Here are a small network's activations along a few directions, averaged over the inputs that share one value of a field.
Values that are neighbours, or in one group, have similar rows; names and order tell nothing.
Strong random noise was added to every row along 4 fixed directions; ignore it. To show where, here is one row again and again, with new noise each time:
[-146 -125  173   76   91  524  630 -101  525  292 -432 -267  889  135]
[ 237  193  -96 -174   20  100  -97 -291  -50  418 -241  302   62  -55]
[ 131  118 -641  171  -26  347  195  -26  102  101 -302  170 -623  171]
[   4  -35 -209   91    5  230  100  -15  176   96 -297   13   29   79]
[-263 -397  139  171   -6  -99 -298  271  192 -314 -222 -259  420  -14]
[ 178   15 -155   -2  120 -135 -130 -180 -203   14 -123  151 -328  -54]


Field C:
c3: [-305 -353  109  156  -71   10 -156   75  101   51   20 -134  473 -267]
c6: [-307  157 -107  -95 -386  284  247  213  197  250  169  -23  268    1]
c17: [ 259   58  234 -253  137 -198 -400 -138    6   82 -206  127  434 -133]
c10: [  -9  120  -57   12 -188  426  238  160  312  202 -110   55   40  240]
c18: [  59 -116 -153  -32 -205 -111 -585   99  -73  114  -34   81  -83 -236]
c13: [-110  116  195 -199  -86  -52   98 -115  -12  141  260   69  130   77]
c7: [ 372  290  140 -249  202  159  501 -526 -105  557  -77  192  248    0]
c4: [  26  121  -15   37   38  228   51  -86  205  326 -315   93  382   14]
c5: [ 307   88 -190  -26   97 -262 -329   -5 -108 -274    3  143 -499   43]
c1: [  -8  100 -115  -74 -199  390   62   60  203  369 -138   91  364  -45]
c14: [ 155  111  -72  146  117  178  448  -81    8  -48   85  -84 -223  148]
c8: [ -43  310 -173 -301 -405  396 -225   78  186  549  -59  330  194   49]
c9: [ -28  240 -104 -178 -306  202  -44  197  196  130   29  225  -41  207]
c20: [-102   80   55  -31 -117 -235 -175  -89 -393  -70  385   72 -260 -231]
c11: [ -45  116 -462   86   56 -163   83 -139 -447 -100  316  142 -929 -124]
c12: [  40  167 -371   74 -227  440  233  -15  -33  313    3  198 -226 -148]
c16: [  83  126  368 -161  275 -210  435  -40   23  -91  153 -130   70  280]
c15: [-212  -55 -208   87 -328   13 -644  334   75 -115   90  108  -53   11]
c19: [ 201  152   26  -89   60  -38 -157   51   42  -58  -41   45 -110  127]
c2: [ 235  186  472 -178  228 -184  107 -219  -45   12   99  -25   85   79]
The values of C form a 4 by 5 grid.
Name the neighbours of c2, in listed order.
> c10, c16, c19
Name the neighbours of c6, in listed order.
> c13, c20
Name the neighbours of c15, in listed order.
> c1, c14, c8, c11
Name the neighbours of c17, in listed order.
> c4, c5
Name the neighbours of c3, in listed order.
> c18, c12
